Each row below holds a small network's activations on one input, seen along a few directions.
Each table varies a few parts of the input and shows all the possible inputs, shuffled.
Descriptions start from the smaller parts, as in this example, which fits no table here: one of 2 separate values, together with either a single point or one of 11 places around a ring or (one of 4 places along a line, together with one of 8 places around a ring).
Shared parts are said once, and a part with two or three values counts as separate values.
In the rows, zero is written as 128.

Rows:
R1: [187 117  61 106 154 163 120 149 134 101 147 118 120 160  98  91 115]
R2: [ 29 150 159 128 115  80 169  99 175 143  99 107 131  82 130 182 174]
R3: [188  75 136 174 170 107 189 126  50 126 142 159 203 176  66 103  98]
R4: [177  76  96  59 118 148  80 146 110  81 143 120 159 189 104 113 115]
R5: [121 174 158 182 118 176  97 162 154 115  94 122  97  85 193 125 156]
R6: [128 109  90  84 133  76 162 123 116 148 162 155  70 165  75 129  90]
R7: [ 90  99  87 106 152  50 194 126 172 119 148 126 107 169  51 141 120]
R8: [121 171 135 131 116 192  88 130 137 130  99 102 147  69 171 129 173]
R9: [118 145 176  95  99 161  39 120 131 110  91  93 181 109 189 139 171]
R10: [ 91 161 155 144  95 143 102 112 141 163 137 129 108  73 184 142 117]
R11: [177  83  86 137 144 169 131 170 138  91 145 150  74 160 109 103  99]
R12: [141 160 203 218 141 113 159 113  65 156  89 127 222 106 155 128 158]
R13: [ 76 182 162 120 109  86 126  90 140 169 108 137  93  92 163 157 141]
R14: [148  89  85 109 128 128 135 127 130 140 189 147  82 157 105 111  64]
Q: Describe the family of inputs behind these rows.
A: one of 2 separate values, together with either a single point or one of 6 places along a line
Q: Changing only the choice among 2 separate values turns R10 into R14. The same change can be made to R5. Which row results?
A: R11

Rows:
R15: [ 62 175 153 140 119 129 141 103 171 157 102 120 105  48 155 154 165]
R16: [ 34 165 190 145  94  62 151 121 147 152 103 114 134  75 157 179 159]
R17: [141 164 161 128  86 223  17 167 141 104  95  98 117  83 230 117 153]
R18: [164 147 185 195 108 239  57 147 106 122  95 137 146  69 217 120 152]
R19: [ 78 191 178 122  90 108 103  76 101 199 126 133 124  68 188 157 127]
R20: [152 110  89  88 132  78 144  99  89 168 189 162  93 173  88 114  56]
R21: [203  84  89  95 164 138 125 146  82  94 140 115 200 200  65  86 122]
R22: [131  94  94 119 152  62 200 128 129 128 148 157  76 178  59 131  98]
R23: [234  65  98 158 151 209 102 167  90  92 160 166 118 178 118  75  79]
R24: [125 104  76 122 158  81 183 129 152 127 161 155  80 173  63 124  95]
R25: [231  77 105 171 170 162 153 144  67 102 146 148 186 188  93  72  87]
R26: [114  82 108 116 154  34 187 116 146 122 157 142 112 202  57 134  94]
R27: [ 53 177 183 154 112  91 159 105 139 156  83 128 106  74 161 175 172]
R28: [193  80  63  48 129 156  77 155 124  63 146 114 148 202  90  99 117]
R29: [135  94  65 108 163  99 180 125 157 128 165 149  76 155  55 113  91]
R30: [120 161 150  84  85 186  33 137 139  97  79  81 179  92 190 141 191]
R31: [ 61 175 131 132 109 146 140 102 177 162 118 105 102  49 163 160 166]
R32: [108  85 102 112 136  36 190 141 135 123 165 143 103 180  57 138  86]
R33: [162 156 192 209 128 190 110 124  77 135  82 119 218  82 191 116 161]
R34: [213  83  75  91 130 192  63 185 125  71 161 129  88 193 129  77  79]
R35: [132 164 178 131 121 167  83 128  94 129  73  84 233  93 164 130 196]
R36: [ 51 185 164 155 115 109 143 108 164 156  99 126 110  66 163 165 168]
R37: [ 44 160 196 147 110  58 152  97 159 154  98 114 144  95 154 174 166]
R38: [131  95  44 101 155 117 176 122 160 132 178 133  73 158  65 121  93]
Q: Describe the family of inputs behind these rows.
A: one of 2 separate values, together with either a single point or one of 5 places around a ring or one of 6 places along a line
Q: Changing only the choice among 2 separate values turns R19 into R20. The same change can be made to R37. Which row results?
A: R26
Q: Start at R31 and move only the place on the line of 6, one step at a time. The first step leads to R15. Which rows follow, in order?
A: R36, R27, R16, R37
Q: Start at R34 and move only the place on the ring of 5, one step at a time. The first step leads to R23. Which rows follow, in order?
A: R25, R21, R28
